These are the activations of a small neural network, seen along a few directions. Each row is one input.
In each table, some parts of the input vary, and every possible input appears once, in random order.
Descriptions start from the smaller parts, as in this example, which fits no table here: one of 5 places around a ring, together with either a single point or one of 11 places along a line or (one of 3 separate values, together with one of 6 places along a line).
Shared parts are said once, and a part with two or three values counts as separate values.
(in the rows, 128 means zero)

Other details of the inputs vary at random and push rows far along two fixed directions, the same in every table; ignore that.

Table:
R1: 93, 117, 132, 134, 149, 156, 74, 93, 125, 162, 127
R2: 151, 143, 134, 80, 145, 127, 102, 135, 123, 105, 119
R3: 130, 136, 116, 119, 123, 119, 123, 134, 131, 125, 125
R4: 151, 131, 113, 148, 104, 106, 186, 144, 147, 112, 135
R5: 146, 131, 127, 151, 103, 112, 198, 142, 141, 103, 133
R6: 68, 99, 141, 196, 147, 168, 68, 89, 113, 215, 139
R7: 150, 134, 123, 141, 117, 106, 157, 152, 127, 122, 130
R8: 142, 126, 118, 151, 108, 116, 186, 131, 149, 113, 135
R9: 138, 133, 108, 131, 119, 108, 138, 147, 128, 124, 126
R10: 65, 87, 158, 192, 161, 190, 81, 57, 122, 204, 142
R11: 154, 137, 128, 93, 157, 119, 95, 139, 108, 108, 116
R12: 147, 139, 111, 62, 163, 122, 78, 133, 109, 90, 105
R13: 142, 131, 126, 113, 122, 120, 161, 122, 144, 106, 131
R14: 143, 133, 135, 133, 120, 115, 137, 149, 125, 132, 129
R15: 138, 136, 119, 131, 115, 108, 157, 151, 124, 106, 123
R16: 137, 137, 125, 135, 105, 105, 155, 161, 126, 122, 126
R17: 149, 131, 115, 123, 135, 113, 122, 140, 127, 128, 128
R18: 96, 123, 141, 118, 153, 161, 61, 102, 117, 158, 123
R19: 139, 140, 129, 87, 143, 119, 93, 149, 108, 108, 111
R20: 157, 130, 124, 86, 136, 121, 105, 137, 116, 94, 137
R21: 149, 146, 112, 83, 138, 107, 95, 149, 116, 114, 116
R22: 135, 133, 138, 117, 120, 129, 157, 126, 141, 113, 132
R23: 127, 137, 127, 131, 92, 116, 194, 142, 149, 101, 132
R24: 91, 104, 152, 220, 96, 153, 179, 103, 152, 178, 151
R25: 95, 116, 132, 125, 145, 157, 92, 89, 126, 152, 127
R26: 125, 130, 131, 147, 88, 115, 208, 143, 143, 101, 130
R27: 110, 119, 119, 130, 149, 143, 80, 111, 117, 152, 123
R28: 141, 124, 122, 109, 140, 128, 138, 117, 131, 107, 125
R29: 96, 112, 135, 154, 133, 149, 131, 103, 124, 140, 128
R30: 146, 149, 122, 70, 146, 117, 74, 152, 107, 117, 113
R31: 127, 129, 124, 133, 122, 121, 149, 137, 125, 108, 122
R32: 156, 141, 121, 79, 156, 116, 74, 138, 114, 124, 118
R33: 149, 138, 121, 122, 118, 111, 147, 138, 141, 117, 131
R34: 143, 139, 132, 130, 110, 117, 154, 145, 140, 123, 133
R35: 126, 125, 133, 105, 160, 148, 72, 101, 123, 141, 123
R36: 96, 106, 151, 198, 100, 150, 187, 103, 149, 161, 148
R37: 91, 114, 141, 191, 99, 142, 166, 118, 142, 156, 139
R38: 156, 146, 126, 106, 120, 108, 133, 156, 128, 118, 128
R39: 115, 115, 127, 115, 133, 143, 91, 114, 115, 125, 139
R40: 114, 118, 116, 167, 95, 124, 202, 121, 152, 120, 137
R41: 117, 120, 147, 134, 150, 148, 82, 115, 116, 157, 127
R42: 138, 145, 126, 85, 138, 120, 93, 146, 117, 114, 116
Description of these inputs: one of 2 separate values, together with either a single point or (one of 4 places along a line, together with one of 5 places around a ring).
Changing only the choice among 2 separate values turns R29 into R10. The same change can be made to R21. Which row results? -> R32
Changing only the choice among 2 separate values turns R40 into R28. The same change can be made to R18. Which row results? -> R2
Which other rows does R1 become when the choice among 2 separate values takes its other values? List them by row number. -> R35
Which other rows does R7 become when the choice among 2 separate values takes its other values? List them by row number. -> R6

Table:
R43: 123, 152, 138, 103, 139, 125, 75, 135, 129, 158, 127
R44: 168, 139, 106, 135, 126, 80, 173, 157, 135, 103, 127
R45: 84, 100, 108, 238, 89, 125, 174, 121, 153, 167, 151
R46: 201, 150, 99, 102, 113, 104, 177, 167, 152, 83, 159
R47: 86, 109, 96, 172, 100, 131, 128, 119, 124, 165, 138
R48: 194, 156, 91, 83, 108, 64, 195, 170, 128, 81, 118
R49: 102, 127, 155, 175, 103, 142, 143, 133, 122, 183, 135
R50: 109, 107, 143, 97, 156, 155, 102, 105, 117, 111, 116
R51: 150, 123, 125, 126, 179, 116, 86, 119, 119, 146, 125
R52: 118, 126, 98, 107, 139, 124, 80, 121, 103, 147, 121
R53: 93, 127, 151, 211, 96, 138, 161, 114, 168, 210, 159
R54: 110, 119, 125, 90, 166, 153, 106, 101, 138, 127, 108
R55: 166, 177, 107, 82, 82, 70, 178, 198, 146, 75, 124
R56: 107, 109, 148, 246, 96, 136, 195, 126, 141, 181, 146
R57: 140, 141, 151, 168, 81, 110, 209, 162, 141, 144, 137
R58: 156, 137, 100, 119, 132, 88, 137, 157, 125, 96, 121
R59: 164, 115, 122, 115, 150, 160, 78, 122, 134, 148, 139
R60: 155, 128, 142, 194, 108, 107, 206, 152, 139, 135, 133
R61: 119, 124, 148, 101, 156, 147, 98, 91, 108, 109, 147
R62: 120, 123, 127, 132, 147, 136, 72, 145, 100, 124, 111
R63: 103, 133, 135, 110, 126, 140, 73, 153, 98, 137, 116
R64: 116, 126, 143, 106, 147, 154, 94, 90, 117, 102, 122
R65: 169, 165, 122, 86, 83, 81, 185, 206, 116, 69, 112
R66: 117, 138, 125, 99, 157, 153, 98, 86, 137, 117, 114
R67: 110, 112, 137, 94, 158, 157, 100, 103, 125, 116, 104
R68: 71, 83, 155, 189, 115, 168, 170, 87, 140, 162, 155
R69: 117, 124, 147, 101, 150, 154, 93, 90, 110, 104, 134
R70: 162, 110, 146, 97, 128, 122, 68, 111, 139, 144, 136
R71: 116, 132, 137, 105, 148, 156, 95, 88, 125, 106, 111
R72: 112, 104, 148, 90, 166, 148, 104, 106, 107, 118, 141
R73: 111, 116, 132, 94, 162, 155, 104, 102, 133, 121, 102
R74: 158, 140, 122, 139, 111, 99, 165, 175, 119, 93, 116
R75: 144, 149, 121, 94, 128, 127, 150, 116, 143, 75, 107
R76: 102, 144, 121, 106, 126, 130, 65, 145, 124, 142, 126
R77: 106, 116, 110, 172, 111, 127, 143, 107, 126, 183, 140
Describe the family of inputs behind these rows. -> either one of 3 separate values or (one of 2 separate values, together with one of 6 places along a line) or (one of 4 places along a line, together with one of 5 places around a ring)
Which of the alternatives is R51? -> one of 4 places along a line, together with one of 5 places around a ring
